Each row below holds a small network's activations on one input, seen along a few directions.
In each table, some parts of the input vary, and every possible input appears once, in random order.
A made-up example of a description, with smaller parts first: one of 4 places along a line, together with either a single point or one of 9 places along a line or (one of 3 separate values, together with one of 5 places around a ring).
Shared parts are said once, and a part with two or three values counts as separate values.
In the rows, 128 means zero.

Other details of the inputs shift rows strongly along three fixed directions, in all tables alike. That doesn't count.

A family of inputs:
r1: [ 93  96  66 111 159 150  95  67 160 103 120]
r2: [135 118 100 120 179  83 111 178 207 143 109]
r3: [150 125 159 121 107 136 125 155 111 158 114]
r4: [146  86 148 125  93 170 140 104  96 128 121]
r5: [134 118 167 105  89 147 126 111  96 125 103]
r6: [125 103 163  82 114 157 107 110 110 141  99]
r7: [154  86  78 130 183 104 115 176 201 139 134]
r8: [123 163 146 135  98 126 150 101  87 105 143]
r9: [137 179 155 181 106 105 174 142  88 128 157]
r10: [133 100 159  89 105 147 102 104 112 139  95]
r11: [113 178 151 151  79 130 162 114  65 104 160]
r12: [167 150 156 175 119  85 157 221 124 138 140]
r13: [137 121 167 114  95 152 118 105  94 142 107]
r14: [141 181 153 174 101 107 172 149  89 111 157]
r15: [136 118 101 132 177  91  90 180 204 146 114]
r16: [147  84  79 131 184  99 123 173 201 145 132]
r17: [138  79 129 104 110 178 125 108 109 136  96]
r18: [135 148 131 184 115 132 181 157  71 112 171]
r19: [ 68 197  89 154 133  97 147  65 116  78 181]
r20: [ 62 182  76 137 142 109 112  69 131  89 178]
r21: [136 146  61 184 181  79 148 177 160 111 175]
r22: [110 142  95 116 159 100 103 110 158 117 140]
r23: [179 121 130 183 135  95 183 213 110 146 146]
r24: [ 80 133  89  99 151 145  81  68 174 118 116]
r25: [ 76 132  98  98 161 148  83  70 172 114 117]
r26: [ 94 204  87 182 152  89 139 107 138  93 186]
r27: [135  74 143 100 115 183 128 107 116 134 111]
r28: [128 110 155  91 100 163 114 111 124 136  87]
r29: [127 109 162  90 116 165 106 108 114 148  97]
r30: [186  91 166 111 135  95 130 214 145 181  93]
r31: [129 182 155 161  92 128 159  99  64 116 161]
r32: [142  91 144 119  91 178 143 108  96 132 124]
r33: [ 73 127  95  82 157 138  87  76 166 103 120]
r34: [188  97 166 119 138 103 129 211 148 188  91]
r35: [123 108 164  89 110 166 116 113 122 132  89]
Each input here is: one of 5 places along a line, together with either one of 2 separate values or one of 5 places around a ring.
Changing only the place on the line of 5 turns r25 into r9. The same change can be made to r27. Which row results? -> r16
Change only the choice among 2 separate values in r27. List by row number the other rows that result. -> r18
A walk changes only the place on the ring of 5. It starts at r24 and steps to r28. List the rest of the walk in order. -> r11, r20, r3
A walk changes only the place on the line of 5. It starts at r6 and steps to r20. List the rest of the walk in order. -> r10, r22, r30

A family of inputs:
r36: [110 167  96 155 160  74 140 169 128 121 186]
r37: [119 150 160 143 116 150 147 128  87 124 140]
r38: [108 172 101 178 149 101 135 178 150 101 176]
r39: [136  73 131  65 129 145  81 138 146 147  88]
r40: [152 145 148 146  93 124 138 105  93 128 146]
r41: [146 153 140 150  98 130 144 111  87 125 126]
r42: [ 70 155  66 125 184 121  96  99 169 114 154]
r43: [119 143 153 125 101 137 168 128  94 113 141]
r44: [ 93 120 121  85 123 140 110  39 114 118 116]
r45: [ 78 152  67 146 166 122  95  95 188  99 142]
r46: [124 145 140 130  95 135 140 134  75 115 138]
r47: [138  77 145  70 139 133 110 123 162 144  67]
r48: [167  99 174 110 123 122 147 209 122 156 101]
r49: [ 94 121 120  94 115 148 106  48 121  92 103]
r50: [175  98 178 119 123 130 127 200 123 180 124]
r51: [136  77 137  80 132 162  75 138 154 155  89]
r52: [136 144 150 155  92 140 131 115  94 135 150]
r53: [135 140 146 136  91 117 142 117  82 118 139]
r54: [128 143 155 132  98 121 174 114 100 114 131]
r55: [130 137 148 126  90 128 135 127  81 118 159]
r56: [129 145 156 136 109 118 160 114  85 116 127]
r57: [109 126 113 103 115 154  97  37 122 115 113]
r58: [145 149 147 149  90 135 161 112 108 111 128]
r59: [117 173  98 184 162  86 136 156 141 138 177]
r60: [123 150 145 145  99 152 134 133  83 123 140]
r61: [144  88  40 203 176 122 194 155 126 107 203]
r62: [191 105 171 127 120 119 160 185 142 165  91]
r63: [ 98 117 125  82 119 136 109  36 119 118 126]
r64: [132  79 140  80 126 171  97 141 173 139  81]
r65: [115 179  94 185 163  90 141 159 140 136 167]
r66: [129 142 153 141  94 145 128 127  89 126 160]
r67: [158  61  86 177 110 180 189 115  75 102 167]
r68: [134  76 136  69 134 150  88 142 150 133  75]
r69: [180 132 119 162 184  62 139 229 181 159 124]
r70: [126  96  88  89 192  85  84 172 203 151 134]
r71: [122 141 147 129  88 140 157 134  96 101 140]
r72: [ 70 148  70 113 184 105 104 100 167  95 150]
r73: [122 148 154 148 102 154 136 134  89 112 139]
r74: [143 155 146 145 111 127 155 106  85 137 127]
r75: [ 91 126 119 112 107 178 111  50 142 107 108]
r76: [121 142 150 132  93 138 148 135  88 102 138]
r77: [134 175  95 184 154  78 140 156 147 105 161]
r78: [145 150 150 144 109 124 150 103  86 139 137]
r79: [182 101 165 141 112 131 120 198 125 176 102]
r80: [171 101 174 122 127 133 128 204 118 179 114]
r81: [ 80 145  67 124 162  95 105  93 182  82 140]
r82: [192 104 168 134 112 121 140 192 136 154  87]
r83: [ 82 144  64 121 157  97 114  92 190  82 142]
r84: [ 82 126 115  79 127 158 108  56 107 115 116]
r85: [141  85 129  95 132 161  82 129 158 162  68]
r86: [187 126 119 155 176  54 131 222 181 173 145]
r87: [117 149 161 142 110 152 153 129  94 122 141]
r88: [126 148 157 154 114 147 147 113  94 134 126]
r89: [112 176 104 187 161  93 149 160 153 123 166]
r90: [144  78 144  87 140 151  87 116 162 177  89]
r91: [ 68 152  74 124 176 126 113 100 189 101 155]
r92: [151  85 143  83 144 144 108 114 167 154  65]
r93: [125 108  89 120 190 108 104 167 230 152 107]
r94: [144  78 129  74 128 133  92 127 151 145  66]
r95: [139 137 150 134  88 113 141 113  87 119 148]
r96: [130 150 151 162 100 149 139 122  94 121 128]
r97: [ 91 126 116  86 124 143 115  42 113 115 105]
Describe the family of inputs behind these rows. -> one of 2 separate values, together with either a single point or (one of 5 places around a ring, together with one of 6 places along a line)
Changing only the choice among 2 separate values turns r74 into r41. The same change can be made to r72. Which row results? -> r68
Changing only the choice among 2 separate values turns r36 into r39. The same change can be made to r61. Which row results? -> r67
Change only the place on the ring of 5 in r80. List by row number the other rows that result. -> r36, r44, r59, r78
A walk changes only the place on the line of 6. It starts at r64 and steps to r38. List the rest of the walk in order. -> r73, r60, r51, r66
Change only the choice among 2 separate values in r54. List by row number the other rows that result. -> r83
Change only the choice among 2 separate values in r46. List by row number the other rows that result. -> r84

A family of inputs:
r98: [ 95 177  87 173 128 107 144  80 120  76 177]
r99: [136  83 120  86 142 138  96 107 157 148 101]
r100: [127 100 121  99 115 143 117  83 121 124 104]
r101: [ 87 147 119 119 112 161 129  23 109  89 127]
r102: [102 145 100 143 166 115 117 142 152 125 151]
r103: [155 134 145 146 123 103 163 194 109 136 138]
r104: [130 122 104 134 157 104 122 168 171 117 131]
r105: [165 105 172 125  85 161 139 134  99 152  97]
r106: [163  96 185 107  85 156 144 147  78 150 112]
r107: [ 79 135 106 105 104 157 124  36  94  84 137]
r108: [129  91 133  89 131 161 101 129 159 145  87]
r109: [137 126 184 124  86 164 160 117  80 124 108]
r110: [131  94 130  94 147 144 108 107 169 138  81]
r111: [108 110 134  89 126 151 125  93 123 126 102]
r112: [134 148 174 147  77 168 155  84  46 128 135]
r113: [162 133 155 162 116 118 149 202  98 145 145]
r114: [119 109 138  97 129 149 119  80 126 141 112]
r115: [136 117  86 129 170  86 118 160 177 134 128]
r116: [126 168 124 113 161  63  81 164 189 144 115]
r117: [122 140  94 148 154 101 126 128 163 110 140]
r118: [143 151 140 173  99 122 157 173  98 120 158]
r119: [171 135 152 156 118  99 170 187 102 147 133]
r120: [128  94 126  96 153 150  94 110 157 155  91]
r121: [149 166 150 183 102 119 171 159  92 132 155]
r122: [143  85 129  96 138 152  91 117 147 153  90]
r123: [120 121 101 121 179  97 116 169 179 140 142]
r124: [134 119 108 129 165 104 121 177 180 126 123]
r125: [112 150  97 150 158 112 126 130 166 129 141]
r126: [123 124  95 131 178 108 103 173 175 138 137]
r127: [112 221 176 160  87  83 145 149  78 114 163]
r128: [ 99 136 126 109 118 149 137  50 104 114 119]
r129: [174  82 179  98  94 147 143 170  96 155  85]
r130: [110 103 118 100 125 162  93  92 126 122 116]
r131: [ 76 174  90 146 143 114 137  85 119  91 188]
r132: [139 111  88 130 167  88 107 158 177 139 143]
r133: [185 110 140 158 135 101 131 216 132 163 129]
r134: [119 184 150 185  99 127 179 147  79 114 172]
r135: [118 108 125  94 132 147 111  75 133 135 115]
r136: [ 79 184  88 168 126 124 139  94 119  84 184]
r137: [185  85 177 120  85 157 132 162 108 164  85]
r138: [113 102 121  98 119 155 108  89 138 105 106]
r139: [ 98 149  88 144 142 106 126 115 131 100 179]
Describe the family of inputs behind these rows. -> one of 2 separate values, together with either a single point or (one of 4 places along a line, together with one of 5 places around a ring)
Changing only the choice among 2 separate values turns r130 into r133. The same change can be made to r126. Which row results? -> r112
Changing only the choice among 2 separate values turns r100 into r107. The same change can be made to r137. Which row results? -> r118
Change only the choice among 2 separate values in r106. List by row number the other rows that result. -> r99
A walk changes only the place on the ring of 5. It starts at r121 and steps to r101. List the rest of the walk in order. -> r119, r135, r112
